Each row below holds a small network's activations on one record, seen along a few directions.
Records have a field called U. Each example row is followed by its value.
Records without U are marked missing.
Other fields move the rows too, some of them a lot.
In the rows, 500 means zero.
Random noise pushes rows far along 2 fixed directions. That doesn't count. These rows show it; they differ only by the noise:
[482 539 503 513 530 479 499 530 501 474 547 463 478 484 494 470 481 521
 496 504 466 531]
[655 364 418 502 397 427 490 427 531 541 524 495 519 575 646 563 408 480
 530 432 576 427]
[306 781 618 539 683 553 506 589 523 475 419 474 517 455 312 514 556 498
 391 510 223 633]
[551 423 449 498 464 444 497 524 475 449 647 443 435 473 573 406 452 553
 560 524 606 492]

[411 697 523 489 533 518 473 515 523 499 404 525 566 549 433 541 548 440
 402 439 274 552] => u2
[451 646 505 486 501 505 470 495 521 513 410 531 566 556 465 547 535 440
 424 433 322 527] => u2
[405 559 547 506 553 589 530 546 497 472 489 485 480 444 424 439 612 531
 480 524 473 542] => u3
[431 492 521 502 535 552 538 576 472 425 610 434 415 409 466 344 595 590
 540 565 584 536] => u5
[621 349 334 439 326 412 464 489 452 422 704 470 452 545 691 373 440 514
 578 494 665 428] => u4
[469 480 508 446 456 526 478 549 408 452 559 535 444 402 451 340 578 545
 580 605 661 488] => u1
[535 387 514 501 460 555 535 475 511 538 463 510 496 482 520 489 572 532
 539 504 628 451] => u6
[364 691 614 541 621 620 537 509 569 561 289 520 573 518 353 614 622 465
 377 445 262 564] => u5
[542 465 506 455 419 527 474 459 466 551 397 599 537 497 483 511 556 468
 533 520 592 441] => u1
[483 382 517 492 486 554 538 547 456 454 599 462 411 395 495 340 593 601
 591 587 714 484] => u6
[522 454 382 446 402 443 469 548 436 386 712 453 431 496 604 324 482 536
 554 533 597 488] => u4
[546 364 396 475 405 494 515 525 454 416 712 435 406 473 620 334 523 565
 577 529 684 469] => u7
[509 439 585 490 493 558 508 448 483 620 311 613 552 464 404 600 556 500
 539 536 621 455] => missing
[367 704 553 526 627 515 506 576 519 446 508 450 492 475 397 477 526 503
 421 500 291 609] => missing
[458 563 509 465 476 533 473 505 476 501 449 548 530 494 457 481 554 472
 484 503 464 498] => u7
[458 463 536 458 470 548 489 544 415 471 539 528 435 387 430 351 596 560
 581 605 684 494] => u3

Which value of U does each new row have?
[475 521 530 456 467 540 478 513 445 503 447 572 503 449 433 440 581 496
 532 561 571 485] => u1
[487 412 466 483 471 533 529 556 454 411 665 440 404 418 534 318 571 587
 571 563 665 502] => u3
[661 388 379 460 326 427 461 405 524 538 494 534 558 626 673 561 440 436
 510 390 544 405] => u2
[355 547 553 444 534 552 487 649 346 363 667 492 357 288 359 181 635 623
 612 711 698 557] => u1
[462 480 556 516 520 582 536 496 512 541 422 510 504 470 453 501 598 530
 502 508 539 488] => u6
[588 405 471 503 424 544 523 415 552 580 391 541 562 569 572 603 537 458
 486 417 527 433] => u3
[684 267 455 498 357 517 525 362 563 628 373 559 568 589 636 634 511 463
 538 410 658 362] => u6
[585 283 512 466 413 509 507 466 430 553 499 569 465 418 504 458 523 567
 643 594 837 418] => missing
